Each row below holds a small network's activations on one input, seen along a few directions.
Each table varies a few parts of the input and shows all the possible inputs, shuffled.
A made-up example of a description, with smaller parts first: one of 6 places along a line, together with either a single point or one of 11 places around a ring or (one of 3 separate values, together with one of 5 places around a ring).
Shared parts are said once, and a part with two or three values counts as separate values.
In the rows, 128 means zero.

Other details of the inputs vary at random and push rows far along two fixed directions, the same in every table; ignore that.

Rows:
r1: [157 151 144 146 120 137 124 144 138  97  93 127 131 110]
r2: [ 98 117 127 123 130 127 132 107 125 158 140 137 126 127]
r3: [133 118 112 129 127 127 121 153 144 125 138 117 122 143]
r4: [124 148 162 101 143 135 141  84 116 146  95 140 135 105]
r5: [150 141 143 127 124 124 125 132 134 110  99 117 138 122]
r6: [130 138 155 109 135 123 129  84 109 131 119 141 141 111]
r7: [103 120 129 120 126 124 129 110 128 162 139 139 120 127]
r8: [135 118 119 146 121 115 122 147 129 130 146 121 127 132]
r9: [121 118 109 148 120 130 134 148 136 127 140 130 126 135]
r10: [118 114 125 116 131 118 134 109 115 145 155 137 129 126]
r11: [158 156 139 147 119 137 123 140 138  97  92 128 131 114]
r12: [133 119 105 132 120 120 130 149 136 134 141 115 123 141]
r13: [167 140 135 142 126 129 127 137 126  76 112 134 138 122]
r14: [117 123 110 128 130 135 121 153 132 111 147 121 124 146]
r15: [105 116 126 125 130 133 140 116 119 147 139 129 121 127]
r16: [129 119 113 129 128 124 115 147 142 129 136 117 122 143]
r17: [133 109 114 137 128 120 121 144 125 113 155 131 124 132]
r18: [110 121 124 124 123 126 134 116 129 157 138 140 122 131]
r19: [117 123 105 126 130 135 123 148 131 114 148 123 124 148]
r20: [148 144 146 149 125 139 134 141 128  88  96 124 134 117]
r21: [114 119 120 108 127 119 132 111 126 162 138 124 125 136]
r22: [154 145 135 145 125 143 133 145 124  95  96 125 134 117]
r23: [111 123 119 121 127 130 131 118 129 159 137 134 119 124]
r24: [133 119 104 128 127 127 124 148 143 130 141 118 121 146]
r25: [126 120 114 143 120 130 126 155 138 134 142 125 116 126]
r26: [137 141 136 142 126 136 135 126 123 106 104 128 131 123]
r27: [135 149 155 123 135 140 131 107 114 118  90 132 137 109]
r28: [106 119 120 122 133 133 133 116 114 156 137 131 122 127]
r29: [106 122 124 121 138 125 128 119 124 159 135 131 118 124]
r30: [102 116 133 126 132 130 132 115 119 147 136 128 121 124]
r31: [138 145 159 120 137 136 137 117 125 120  94 130 135 105]
r32: [167 150 140 144 120 125 131 131 127  98 101 127 142 122]
r33: [121 123 113 129 133 132 113 148 141 120 145 119 121 147]
r34: [115 120 128 114 127 114 128 109 122 162 141 126 126 132]
r35: [134 116 109 141 128 119 114 136 123 114 152 134 123 135]
r36: [152 148 140 129 133 142 122 144 142  85 105 121 136 133]
r37: [118 112 121 114 134 121 126 101 115 141 153 142 126 129]
r38: [124 143 160 103 142 136 145  94 119 140  97 137 134 104]
r39: [110 118 128 121 124 127 138 117 130 156 139 139 122 127]
r40: [135 119 112 135 119 117 133 145 132 136 143 118 126 138]
r41: [164 148 141 140 124 125 128 125 121  88 104 134 143 120]
r42: [136 119 115 139 121 118 133 141 127 133 147 124 128 133]
r43: [148 148 155 113 126 125 138 100 122 126  96 130 142 119]
r44: [133 112 112 142 128 118 114 145 125 112 156 130 121 134]
r45: [124 124 107 127 131 136 122 147 140 120 145 122 122 149]
r46: [135 124 100 134 125 125 120 149 143 128 138 119 121 150]
r47: [119 123 113 150 124 129 126 142 127 124 136 123 119 134]
r48: [115 116 117 146 122 127 126 145 135 131 140 129 125 131]
r49: [136 119 114 145 117 113 120 156 135 129 140 114 124 139]
r50: [135 116 116 138 118 116 128 153 134 133 143 116 124 136]
r51: [114 124 111 128 131 133 115 149 131 112 145 122 124 145]
r52: [149 143 145 147 122 137 135 140 136  92  96 131 141 116]
r53: [111 120 124 118 128 132 136 118 130 157 138 133 119 120]
r54: [105 119 134 120 126 125 130 115 129 158 139 138 122 123]
r55: [154 140 151 132 124 125 135 126 126 110 111 126 142 114]
r56: [ 98 139 198  65 144 137 153  37 110 176  97 156 141  91]
r57: [104 116 130 120 135 131 128 121 114 154 137 128 122 121]
r58: [149 147 139 122 131 131 121 122 139 110  99 124 135 130]
r59: [124 126 102 132 131 134 118 146 141 122 145 121 122 153]
r60: [ 98 127 122 105 138 133 120 111 121 138 143 130 127 140]
r61: [107 125 122 108 139 134 118 112 133 143 144 126 123 142]
r62: [164 154 140 138 119 127 122 137 136  94  88 117 140 125]
r63: [105 114 130 118 135 135 134 122 115 154 138 129 124 121]
r64: [123 122 116 144 130 125 122 156 133 133 134 122 117 128]
r65: [130 137 165  93 133 127 139  92 122 140 101 127 140 112]
r66: [132 115 114 144 124 114 118 145 123 120 153 127 126 132]
r67: [150 136 147 130 128 124 130 123 120 103 119 133 142 115]
r68: [101 117 124 122 130 128 137 108 125 157 139 139 128 128]
r69: [134 148 131 120 133 140 126 124 126  98 111 129 136 135]
r70: [135 121 112 147 120 114 121 143 129 132 147 122 125 137]
Description of these inputs: one of 5 places around a ring, together with either one of 6 places around a ring or one of 8 places along a line.
Q: Changing only the place on the ring of 5 turns r49 into r34. The same change can be made to r64. Which row results?
A: r29
Q: Changing only the place on the ring of 5 turns r58 into r3. The same change can be made to r70. Which row results?
A: r55
Q: A walk changes only the place on the line of 8. It starts at r51 and steps to r33. List the rest of the walk in order.
A: r16, r5, r49, r8, r66, r44

Rows:
r71: [121 167 182  98 146 156 129  74 137 129  67 150 136 101]
r72: [122 159 170 107 137 156 126 114 145 119  89 138 134 109]
r73: [167 146 165 146 121 123 150 144 120  98  81 104 151  96]
r74: [106  81  40 160 117 105  93 181 127 138 227 108 101 187]
r75: [119 110 130 129 137 126 141 114 102 152 156 145 129 108]
r76: [ 97 115 172  41 146 124 127  60 121 196 138 130 133 119]
r77: [ 79  79  91 148 123 102 120 139 133 208 202 138  93 132]
r78: [146 130 169 145 122 126 142 121 116  91 104 142 136 103]
r79: [178 158 152 110 146 134 124 112 121  72 100 135 154 121]
r80: [192 164 118 140 103 117 134 144 151  80  93 116 148 146]
r81: [ 56  77 120 105 131 104 130 108 121 237 204 144 103 117]
r82: [ 63 123 165  45 172 154 152  33  97 188 133 159 132 107]
r83: [ 71  92  49 142 132 136 118 171 122 157 204 125  90 164]
r84: [119 168 191  98 143 158 135  69 109  93  63 148 159 100]
r85: [ 93  71  61 186 106 102 113 183 123 149 211 121 105 149]
r86: [154 144 123 172 122 153 123 189 145  42  99 128 135 142]
r87: [189 155 109 168 117 116 105 162 157  69  99 121 133 148]
r88: [145 163 193 106 126 127 161  42 106 158  63 153 152  81]
r89: [120 110 126 115 133 117 121 128 128 110 161 131 128 148]
r90: [205 149  98 212  76 115 142 208 151  72  97 114 138 131]
r91: [138  84  83 183 109 120 127 190 131 108 178 123 108 132]
r92: [167 146 169 135 117 121 132 146 133 109  81 125 135  87]
r93: [169 158  94 197 112 145 111 191 165  65  86 120 122 145]
r94: [158 154 147 151 126 130 138 120 101  92 100 137 136  98]
r95: [176 170 107 182 107 147 129 175 155  71  70 118 127 143]
r96: [ 76  70  94 121 130  95 131 142 114 221 182 110 102 128]
r97: [123 116 115 165 117 120 123 136 103 128 151 129 123 125]
r98: [149 148 192  65 150 142 139  47 114  99  90 145 158 100]
r99: [117 162 201  64 157 153 145  62 113 145  45 123 146  93]
r100: [156 140 118 157 125 159 128 173 144  49 102 126 126 129]
r101: [126 117  78 172 121 137 127 226 152 104 150  79 115 165]
r102: [ 99 112 160  53 152 118 127  65 110 194 132 118 131 129]
r103: [ 45  88 143  35 154 112 122  45 120 249 204 147 119 132]
r104: [181 168 101 182  95 148 139 193 162  66  79 112 133 150]
r105: [171 157 150 171 115 122 132 124 133 105  80 141 134 101]
r106: [126 122 118 116 132 113 107 120 145 143 151 132 120 142]
r107: [147 145 184  75 145 131 141  85 120 124  91 109 161 122]
r108: [132 158 196  69 147 129 131  44 105 106  81 149 167 104]
r109: [ 64  81  80 114 127 129 117 172 150 195 190 111  89 153]
r110: [ 61  78  66  87 146 105 116 102 106 204 233 131 105 162]
r111: [122 116  50 200 111 137  99 217 137  84 166 110 104 174]
r112: [133 125 109 113 122 112 127 107 133 158 141 127 125 154]
Q: What do these inputs look like to the network?
A: one of 3 separate values, together with either one of 6 places around a ring or one of 8 places along a line
Q: Changing only the choice among 3 separate values turns r87 into r93. The same change can be made to r106. Which row results?
A: r71
Q: Changing only the choice among 3 separate values turns r81 into r103. The same change can be made to r75. Which row results?
A: r79
Q: A walk changes only the place on the ring of 6. It starts at r83 and steps to r82. List the rest of the walk in order.
A: r100, r86, r84, r111
Q: Which other rows does r81 become when the place on the line of 8 takes its other values? List them by row number.
A: r73, r77, r88, r90, r92, r96, r105

Rows:
r113: [172 109  55 196 102  96 115 195 135 112 170 114 116 158]
r114: [130 148 151 121 140 143 126  85 115 103 110 155 139 116]
r115: [ 76  94  72 151 120 135 140 145 132 187 174 127 101 153]
r116: [129 149 141 142 123 141 149 112 112 124 100 141 130 111]
r117: [160 135 115 168 126 138 108 179 134  54 125 128 130 131]
r118: [ 89  82 142  83 131 101 148  72 113 214 184 149 126 109]
r119: [132 140 140 143 129 139 132 124 112  97 109 145 136 109]
r120: [133 158 167  76 146 142 126  71 125 107  91 136 148 127]
r121: [124 138 162 118 135 153 147 123 123 127  88 117 135 108]
r122: [157 128 127 177 106 106 121 160 134 105 116 117 132 116]
r123: [125 137 168 119 136 142 149 116 104 122  99 127 137  96]
r124: [137 143 123 162 125 139 132 134 118  92 117 145 132 119]
r125: [138 139 135 138 132 139 117 127 124  84 117 145 133 122]
r126: [173 129 146 131 128 106 129 130 110 116 116 115 141 110]
r127: [ 87  91  69 137 113 114 113 183 154 203 186 107  94 157]
r128: [162 138 117 148 132 137  98 184 143  49 130 112 130 148]
r129: [148 134 123 122 137 132 108 161 143  77 128 105 135 153]
r130: [161 140 171 101 133 110 138  75 103 135  96 132 146  93]
r131: [141 174 160 113 123 139 135  96 142 145  72 134 137 112]
r132: [107 132 122 102 142 135 113  89 126 132 148 144 126 145]
r133: [128 156 162 106 139 147 138  98 141 135  71 136 130 108]
r134: [125  97  81 187  99  97 115 179 135 142 167 120 110 143]
r135: [152 143 168 114 118 116 149  73 122 139 107 158 145  99]
r136: [141 158 176 101 129 135 131 121 142 140  75 113 138 107]
r137: [137 135 135 151 121 137 143 149 117 106 108 126 130 109]
r138: [118 138 182 104 150 143 141  90  98 119 104 141 144  90]
r139: [136 157 144  96 140 139 125  83 130 107 106 135 143 141]
r140: [141 145 161  76 144 134 132 104 125 105 103 109 151 138]
r141: [ 99  89 109 101 133  96 134  82  99 211 181 136 119 129]
r142: [ 79  92  93  75 140 115 126 115 126 184 192 112 119 169]
r143: [112 103  46 138 119 116 115 166 145 142 196 109 115 195]
r144: [146 138 122 131 134 137 104 149 137  75 129 125 129 142]
r145: [158 131 187 106 126 114 144  96 122 125 110 139 146  90]
r146: [ 76  99 105  66 142 122 132  83 121 189 175 124 125 163]
r147: [ 78  79 129 119 128  99 131 107 111 205 184 122 116 123]
r148: [156 141 108 187 106 135 134 186 130  77 107 123 125 124]
r149: [150 139 180 104 122 117 149  70 120 138 102 155 147  90]
r150: [143 128 135 142 138 138 113 155 125  76 130 128 133 126]
r151: [133 107  75 194  97 100 117 178 136 138 163 124 111 151]
r152: [166 146 109 143 126 133 104 175 150  55 120 107 134 157]
r153: [ 77 115 121  93 128 123 131 101 137 221 150 128 112 133]
r154: [131 112  58 202 102 136 123 225 154 109 146 106 102 159]
r155: [128 144 158 124 131 153 149 116 126 125  81 124 135 107]
r156: [ 68  90 111 102 144 131 128 135 142 200 164 116 101 136]
r157: [ 60  98 117  70 152 127 116  69 114 187 184 149 115 144]
r158: [146 151 109 162 122 141 125 159 160 108  95 126 116 137]
r159: [138 133 130 153 129 138 128 150 118  89 120 134 132 113]
r160: [140 140 124 146 126 140 123 170 159 110  97 119 115 128]
Q: Changing only one part turns r160 into r158. The same change can be made to r130. Which row results?
A: r113
Q: What do these inputs look like to the network?
A: one of 4 places along a line, together with either one of 3 separate values or one of 9 places along a line
Q: A walk changes only the place on the line of 4. It starts at r145 and steps to r118. List the rest of the walk in order.
A: r149, r135
Q: Which other rows does r142 become when the place on the line of 9 takes its other values? List them by row number.
A: r117, r127, r137, r144, r152, r155, r159, r160
Q: A walk changes only the place on the line of 9. It starts at r143 and steps to r139. List the rest of the walk in order.
A: r132, r114, r124, r116, r115, r158, r131
Q: Which other rows agree with r133 in the place on the line of 4? List them by row number.
A: r119, r120, r125, r134, r141, r146, r148, r149, r153, r154, r157
Q: Which other rows does r151 become when the place on the line of 4 takes its other values? List them by row number.
A: r122, r134, r147

Rows:
r161: [118 126 140 107 137 134 137 111 130 145 123 129 127 126]
r162: [112 131 141 107 134 138 137 102 126 144 121 136 130 125]
r163: [117 132 139 104 134 128 136 102 123 149 124 125 134 126]
r164: [121 129 146 108 135 129 135  95 110 138 129 134 136 124]
r165: [114 130 141 108 136 132 129 114 126 145 120 125 127 123]
r166: [128 118  83 155 118 125 121 167 136 125 152 117 114 153]
r167: [116 123 146 109 138 131 135 105 117 136 131 138 130 121]
r168: [123 142 145 117 133 142 130 112 130 128 109 131 131 117]
r169: [231 189 188 203  94 128 150 156 130  46  14 132 155  65]
r170: [131 118  85 157 115 121 113 170 146 123 154 121 115 153]
r171: [123 116 109 142 129 125 117 155 128 121 149 123 119 134]
r172: [121 125 142 106 135 125 136 102 119 141 128 124 136 124]
r173: [142 115  92 165 118 124 110 193 141 101 146 108 115 147]
r174: [106 128 140 113 138 134 129 105 119 140 126 136 127 121]
r175: [130 140 147 117 131 130 128  99 124 124 114 142 138 123]
r176: [120 117 104 142 126 128 124 150 131 123 147 131 119 140]
r177: [114 129 134 112 136 129 134  97 114 142 127 137 131 126]
r178: [121 133 142 101 132 126 129  98 131 151 125 132 134 124]
r179: [135 116 108 140 121 115 117 153 137 123 149 119 124 142]
r180: [135 119 108 137 124 119 117 143 131 123 152 130 121 135]
r181: [131 113 108 139 124 125 125 159 138 121 148 118 123 138]
Q: What do these inputs look like to the network?
A: either a single point or (one of 4 places along a line, together with one of 5 places around a ring)
Q: A walk changes only the place on the line of 4. It starts at r174 and steps to r176. List the rest of the walk in order.
A: r177, r175
